Here are a small network's activations along a few directions, averaged over the inputs that share one value of a field.
Values that are neighbours, or in one group, have similar rows; names and order tell nothing.
In the rows, zero is written as 100.

Other fields shift rows strongly along two fixed directions, in all tables alike. That doesn't count.

Values of NONED:
vaka: 106  77  99 114  96  99 136 106 114  95 117 124 111
geba:  93 112 107 113 121 112  90  75 105  90  93  67 119
kos:  93 118 103  84 109 129  71  85  83  74  74  61 101
tilu: 121 109  89  67  72  91  87 118  79 112 101 111  91
vutu: 101 106  87 109  91  87 104 125  97  93 107  80 107
pobaf: 108  93  98  71  79  52  84 100  96 123  89  72  78
bod:  99  76  89  68 103  60 121  86  95 121 111 120  72
kufa:  95 105  88  80 103 121  81  79  67  97  79  91  89
logag: 108 101  98 114 133 134  98  81 119 111  77 127 128
ganum:  91  95 108  84 104  60 117 126  80 103  86 109  73
mol:  77 114  97  81  72 150  34 120  51  63  95   5  80
sug:  93 102  99  86  84  88  96  89 118 124  97  92  82
zugen:  93  99 107 134 133 129 118  96  89  96  97 132 105
vuku: 121 104 117 149 123  92 109  97 133 103 113 114 134
depo: 110  94  83  82  84  12 140 136  94 110  97 144  69
lofi: 124  88  93  38  41  72  82 120  69 112 119  83  58
zerob:  87 108  96 112  70 125 102 111 105  83 112  84 117
safo:  72  89 115 116 104  95 114 101 110 103 121 107 108
gika: 104 111 118 128  98 106 114  96 131 111 121 115 124
penil: 104 116  90 144 116 160 114  99 105  73  94 119 131
nudi: 103 112 110 117 133 142  71  84 123  84  74  89 129
mulo: 108  87  95  79  98 123  86  91 104 108  93  88  84
tulep:  77 111 100 108 105 122  90  71 110  96 110  82 110
zud: 123  98 115 131 126  51 131 103 137 110 102 167 121
mon:  89  72 100  93 103  89 109 106  86 104 121 116  79
The values of NONED form a network in which each value has 4 neighbours.
Fewest steps between mol and lofi?
> 4
Each value of NONED is a pair of two hidden parts, and every pair occurs once (5 first parts, 5 second parts).
Changing only the second part turns penil into kufa. zerob has the same second part as penil; what does that change turn zerob into?
> tulep
Changing only the second part turns lofi into mon. gika has the same second part as lofi; what does that change turn gika into?
> safo
Changing only the second part turns ganum into depo. mol has the same second part as ganum; what does that change turn mol into?
> vutu

Values of KIV:
zago:  91 119  97 114 124 109 100  74 120 109  97  99 121
nuvu:  92 116 111 140 114 114 110 106 104  79  99 105 123
buliz:  86  93  99  81 108  86  91 102  80 111  80  92  78
vudi: 105  88  95  83  71  27 133 115 109 125 118 103  87
gasas: 114  88  77  96 101  71 127 114  90 109  90 136  88
riz:  92  76  94  65  59  24 106 116  83 118 122  88  66
lop: 128  91 120 129 149  53 130  87 139 124  97 163 127
zigek:  88  95  83  43  40 118  69 110  63  90 104  58  53
lado: 108  99  98  90  97 161  76  94  79  82 108  81  93
muso:  96  94  99 108 132  84 132 103 105  88  90 126 109
tob: 120 108 109 135 117 144  94 100 140  93  96  93 135
rek:  89 113 107 112  96 149  63 110  90  70 107  53  95
ladov: 104 119 107 130  96 137 100 106 102  84 104 108 123
vev:  88  95 107  99 119 111  94  69  98 108  92  86 103
noka: 106 106  96  87  98 101  82  84 113 105  85 101  97
pid:  94 100 100  89  78 109  94 111  85 106 112 107 102
The values of KIV form a ring.
A walk along KIV starts at ladov and steps to its neighbour nuvu. Put zago, zigek, tob, noka in the order it reaches them.
> tob, noka, zago, zigek
Name the neighbours of buliz, in listed order.
> muso, vev
Name the neighbours of riz, in listed order.
> vudi, rek
